Each row below holds a small network's activations on one input, seen along a few directions.
In each table, some parts of the input vary, and every possible input appears once, in random order.
A made-up example of a description, with smaller parts first: one of 5 places around a ring, together with either a single point or (one of 2 separate values, together with one of 4 places along a line) or one of 11 places around a ring.
Shared parts are said once, and a part with two or three values counts as separate values.

Other details of the inputs vary at random and push rows far along two fixed directions, the same in every table; ignore that.

Rows:
row 1: [  4  41  42  25  39 -26  50  13  21 -55  27]
row 2: [ 48 -16 -68 -49   9 -17 -34  -2  18  39 -10]
row 3: [-11 -29  33  -7 -11  19  22   5 -34 -32  -2]
row 4: [ -2  24  61  47  14 -34   6  21 -32  -7   1]
row 5: [ -3   6  13  40 -21 -23 -32 -40   1  78  31]
row 6: [  6  -6  29  31  11 -45 -33  -6  -9  41  14]
row 7: [-19 -15  36  45 -39  -6  -2 -36 -11  19  21]
row 8: [ 23  45 -37  11 -11  15  51  42   2 -43 -38]
row 9: [ 48 -32 -56 -80   9   8 -25 -16  -6  -7  -1]
row 10: [ -1  40  24  40 -15 -15 -18 -51   9  67  45]
row 11: [ 58  11  18  -2 -28 -46 -48 -52  10  35  60]
row 12: [-17  20  48  29  19   7  54 -10  28 -24  29]
row 13: [ 20 -33 -50 -41 -35  26 -18  25 -48  28 -57]
row 14: [ 32 -35 -82 -41 -42  27  -4 -24  20  10 -13]
row 15: [  5 -36  56  10   3 -42 -43 -39 -18  26  42]
row 16: [-33   6 -19  -2  50  40  60  24  11 -35 -22]
row 17: [ -5 -27 -78  -8   7  16   6  51 -12  24 -82]
row 18: [  3  37  43  18  -8   9  52 -22   4 -66  42]
row 19: [ 43  40  17  12 -60 -18 -25 -62  -3  30  55]
row 20: [ 13 -17  10   1 -17 -20 -10 -66  40  16  65]
row 21: [-24 -10  -6  13 -15  35  50  40 -33 -38 -50]
row 22: [ 27  76  36  19  11 -10  44  23 -17 -59  10]
row 23: [-10 -82 -52 -31   9   9 -22 -11   8  28 -21]
row 24: [  3  -6  29  -5  32 -22 -33 -53  11  44  57]
row 25: [-37   7  37  70 -13  -5  36  -6   4  -6   6]
row 26: [ 37 -29 -68 -65  30  13  12  32   6 -39 -37]
row 27: [ 36  10  31   1  -2 -38 -45 -47  17  73  51]
row 28: [ -33  -30  -76  -68  -45   33 -107  -11   50   21  -16]
row 29: [ 11   7   3  24 -46 -13  -2 -66  40  29  56]
row 30: [-22 -28  37  28   2 -16 -16 -59  15  39  59]
row 31: [-20 -45 -79 -20   3  39   7   8   5  34 -46]
row 32: [-36  30 -26  21  24  46  69  25  10 -23 -32]
row 33: [  8  68  17  52 -14 -17  44   3  21 -12  14]
row 34: [-54  99  50  43 -19  -5 -31  42  32 -50   4]
row 35: [-12   7  79  28  24 -19  29  26 -39 -49   8]
row 36: [-23  -9  67  32  -6   0  32  -1 -26 -38  18]
row 37: [ 38 -61 -64 -60 -23  11 -28 -44  25  13  16]
row 38: [-34 -19   4  14  29  24  60  47 -19 -62 -45]
row 39: [ 13   4  47   2  26 -24  -3 -29  21  18  46]
row 40: [ 18 -63 -27 -69  14  14 -21  25 -45  -5 -38]
row 41: [ 32 -23 -74 -51 -47  34 -10 -39   4  12  -3]
row 42: [-23  27 -27  12  18  50  90  49  19 -41 -52]
row 43: [  8  28  71  26  -2 -18  12  27 -53 -22   3]
row 44: [-45  73  -5 -16  42  10 -20 106  19 -85 -59]
row 45: [ 24 -46 -41 -30 -45   3 -51  -9 -36  63 -29]
row 46: [-59  12   5 -26   4  19 -46  20  48 -59   4]
row 47: [ 19 -33 -45 -44  17   9 -10  60 -49   1 -70]
row 48: [ -4 -49 -49 -42  55   6 -10  22  -4  18 -33]
row 49: [  2  41 -25  11  12  23  52  44  10   0 -47]
row 50: [-50  35   3 -38  50  12 -27  78  30 -91 -35]
row 51: [ -7 -24  56  30  21 -46 -25 -27   0  20  40]
row 52: [-17  38  53  71 -16 -16  28  17 -28  -6  -8]
row 53: [ 11 -65 -35 -41 -57  28 -34 -28 -32  40 -15]
row 54: [ 14  25  33  16  15 -33 -40 -47   4  66  54]
row 55: [ -4  11  -1  16  41 -14   2  27 -11  22 -16]
Description of these inputs: one of 5 places around a ring, together with either a single point or one of 10 places along a line.
- Changing only the place on the ring of 5 turns row 22 into row 19. The same change can be made to row 2. Which row results? => row 33
- Changing only the place on the ring of 5 turns row 31 into row 48. The same change can be made to row 28. Which row results? => row 50
- Which other rows does row 39 become when the place on the line of 10 takes its other values? List them by row number. => row 1, row 9, row 15, row 24, row 26, row 35, row 40, row 48, row 51
- Which other rows does row 3 become when the place on the line of 10 takes its other values? List them by row number. => row 12, row 16, row 18, row 20, row 23, row 30, row 36, row 37, row 38

Rows:
row 56: [ -2 -27 -81 -28  14  43  35  33  -8  12 -69]
row 57: [-12   9  39  33  22  -1  58  39 -34 -49 -23]
row 58: [-33  40  99  57 -12 -29 -14 -25  15 -33  63]
row 59: [-14 -19 -49 -46   9  29 -18  23  10 -17 -30]
row 60: [-24  34  -5  -2  15  29  30  33  12 -54 -22]
row 61: [  9  -9 -50 -55  18  22  -9  19   6 -16 -28]
row 62: [  3  33  98  72   6 -39  32 -30 -18   7  61]
row 63: [-12  54  18  38   0  -4  10  58 -32  -2 -43]
row 64: [-15   5 -53 -30  18  29   0  24  25  -8 -34]
row 65: [ 22 -28  58  29 -14 -50 -40 -64 -13  61  63]
row 66: [ 18 -46 -36 -25 -31  15 -26 -44 -11  56   3]
row 67: [ -2 -33 -53 -61  27  16 -21  41  -1 -29 -48]
row 68: [-10   7  86  58 -16 -27  16 -23 -18  -2  41]
row 69: [-18  44  20   8  18  17  38  31  12 -55  -8]
row 70: [ 13 -12 -20 -22 -39  -8 -61 -49  30  29  36]
row 71: [ 22  -8 -75 -50  25  12  -4  33  19 -12 -40]
row 72: [ 18 -42 -20 -44   8 -23 -75 -26  15  40  18]
row 73: [ -6  41  75  36  16 -35  -6 -20  14 -11  61]
row 74: [-23 -26 -61 -42  23  21 -22  39  19 -12 -50]
row 75: [ 17 -10 -73 -57  10  20  -5  32  11 -26 -42]
row 76: [-19   2   2  19   9  26  55  34 -25 -33 -32]
row 77: [ 39 -42 -22 -15 -50 -12 -37 -60  -1  67  28]
row 78: [  6 -47 -17 -47 -16 -10 -78 -30  16  32  17]
row 79: [ 17 -36 -21 -53  -9 -10 -70 -38   9  35  28]
row 80: [ 10 -34  -8 -42 -21 -10 -73 -47  19  44  39]
row 81: [-12  33   2  49   0   9  69  26   0 -25 -23]
row 82: [-36  29  -5   6  29  18  26  42  19 -42 -23]
row 83: [-30  25  23  47  19  13  67  34 -12 -28 -21]
row 84: [ -8  66  89  60 -23 -31   9 -29  27 -31  70]
row 85: [ 12  36  15  43  21  -5  76  33 -14 -35 -18]
row 86: [ 34   2  63  42 -50 -46 -23 -85  -7  50  84]
row 87: [   2   23   -2  -20  -26  -27 -111  -11   14   55   14]
row 88: [ -6  24  22  29   7  19  71  24 -20 -31 -19]
row 89: [ 29 -46 -39 -17 -50   0 -37 -54  -2  60  15]
row 90: [-13  13  28  30  12  13  64  31 -25 -34 -18]
row 91: [ 25 -11 -10 -32   2 -17 -55 -44  21  44  37]
row 92: [ 30 -58 -20 -33 -19  -9 -40 -46 -23  61  18]
row 93: [-22  19 102  79 -22 -28  18 -32 -17  -9  52]
row 94: [-26  58   6  33  12   7  42  36  31 -54 -11]
row 95: [  5  16  15  18  13  12  60  18 -28 -26 -17]
row 96: [-11 -49 -63 -23  14  24  10  35 -13  11 -65]
row 97: [ 25 -30 -73 -40  33  29  37  37 -22   8 -64]
- Changing only one part turns row 73 into row 62. The same change can be made to row 75. Which row results? => row 86
- Changing only one part turns row 91 into row 97. The same change can be made to row 74. Which row results? => row 96
- Describe the family of inputs behind these rows. => one of 2 separate values, together with either a single point or (one of 4 places along a line, together with one of 5 places along a line)

Rows:
row 98: [ -7  67  45  44 -14 -25   6   7   4  -1  22]
row 99: [ -5 -33 -54 -54  30  29   1  20  18   0 -33]
row 100: [-23  -3 -27  -5  42  15  34  70 -14 -42 -69]
row 101: [-14  30  51  17   8   2  31   1 -15 -45  28]
row 102: [ 25 -53 -37 -47 -14  -4 -44 -30  -6  22  13]
row 103: [ 11 -34 -76 -38   9  29  20  18  14   3 -46]
row 104: [  8  25  37  41 -11  -8  37 -17 -11 -29  24]
row 105: [ -4  36  33  27  -1  12  48  -5 -18 -35  14]
row 106: [  8   3 -16   7  17  12  55  53 -21 -30 -53]
row 107: [ -5 -26 -64 -37 -17  38 -12   7  -6  21 -32]
row 108: [  1 -45 -30 -39   9  -3 -61 -23  -3  57  -7]
row 109: [ 28 -42 -56 -34   8  10  -4  15 -13  35 -39]
row 110: [ -4 -42 -66 -47  10  24 -15  45 -19 -11 -72]
row 111: [-12 -12  25  20 -16 -22 -36 -28  11  12  30]
row 112: [  3  28  31  45  14 -11  52  -4  -5 -27  17]
row 113: [ 52 -23 -35 -45 -32 -20 -82 -43   6  85  20]
row 114: [ -4  -2  -5  -5  42   6  39  60 -17 -38 -46]
row 115: [-22  61  55  37  10 -23  -8  22   6 -32  10]
row 116: [-10  24  40  50  -3 -20  24   1  -8   7  13]
row 117: [-19 -32 -69 -55  10  47 -15  38  -7 -14 -59]
row 118: [ -5   2 -45  -6  15  31  67  49   7 -50 -59]
row 119: [ -7 -27 -78 -35  17  35   4  24   4  24 -48]
row 120: [-16  19  45  28   3 -10  34   8  17 -44  17]
row 121: [ -1  31  37  38  19  -5  42 -19  -3  -9  28]
row 122: [ 33 -15 -49 -46 -39  -4 -67 -58  42  59  27]
row 123: [-19  27  22  49  -8  -3  39  15   3 -24   0]
row 124: [-11  23  55  14   8   1  20  16 -24 -29   7]
row 125: [ -2  36  53  34  -6   7  39   9 -25 -17   7]
row 126: [-12  32 -29 -29  27  26  25  59  35 -66 -40]
row 127: [ -3   4  19   9 -30  -1 -15 -25 -17  33  18]
row 128: [-11   4 -39   4  16  19  54  66 -19 -33 -72]
row 129: [ 19 -15 -52 -33 -42 -10 -82 -45  30  73  25]
row 130: [ 13 -14  32   8 -11 -35 -20 -42   1   9  54]
row 131: [-20  -1  35  19   4 -14 -37 -36  14  28  41]
row 132: [-23  17  35  34  13 -14  21  29 -12 -36 -17]
row 133: [ 14 -17  41   9 -10 -34 -27 -24  -9  20  31]
row 134: [ -4  25  37  39 -21   1  37 -15  10 -27  20]
row 135: [ 20 -11 -77 -70  24  13 -27  27  10 -16 -28]
row 136: [  5  -1  31  29 -39 -21 -20 -33 -11  35  29]
row 137: [-12  32  36  36   9   3  41 -17  17  -8  24]
row 138: [  2 -41 -57 -49  20  20   2  23  19  -7 -35]
row 139: [ 21  -6  39  18  -9 -23 -25 -52  -5  65  48]
row 140: [-27  19  46  41  -8  -7   2   2   2 -33  16]
row 141: [  32   -6 -110  -67   18   29   -5   27    5   -8  -59]
row 142: [ 13 -19  22   1   1 -30 -23 -40   4  20  52]
row 143: [ 34 -24 -25 -53  -8 -20 -82 -19   5  49  12]
row 144: [-13  -4  32   0 -16  -6 -37 -23 -16  18  18]
row 145: [-16  17  33  17   1   6  35  19  12 -54   2]
row 146: [ -9 -15  33  21 -14 -28 -51 -47  16  36  49]
row 147: [ 39 -48 -23 -26 -35  -7 -46 -37 -14  60   7]
row 148: [-21  33  25  37  21   3  43  24 -11  -6 -13]
row 149: [ 16 -19  40   3 -20 -26 -35 -28 -14  21  33]
row 150: [  2  -7  22  28 -47 -16 -33 -51   6  39  47]
row 151: [-14  28  47  25  36  -8  37   3  -2 -31  28]
row 152: [-27  31 -36 -13  28  24   0  63  19 -53 -49]
row 153: [-12  24  55  25  37  -9  29  21 -12 -19   6]
row 154: [-11  13 -20 -10  -1  41  48  22   1 -35 -30]
row 155: [ 35 -46 -50 -29 -17  -6 -24 -39  -3  37   4]
row 156: [ -3  -3  11  29 -19 -15 -13 -31  12  35  32]
row 157: [ -6  -6  27 -14 -20   5 -20 -33  13   4  36]
- Changing only one part turns row 124 into row 125. The same change can be made to row 131. Which row results? => row 119
- Describe the family of inputs behind these rows. => one of 2 separate values, together with one of 5 places around a ring, together with either a single point or one of 5 places along a line
- Which other rows does row 153 become when the place on the line of 5 takes its other values? List them by row number. => row 114, row 124, row 133, row 149
- Which other rows does row 110 become when the place on the ring of 5 takes its other values? List them by row number. => row 102, row 140, row 145, row 149
- Which other rows does row 103 become when the place on the line of 5 takes its other values? List them by row number. => row 118, row 134, row 137, row 154
- Which other rows agree with row 142 in the choice among 2 separate values and the place on the ring of 5? List them by row number. => row 101, row 102, row 130, row 135, row 151
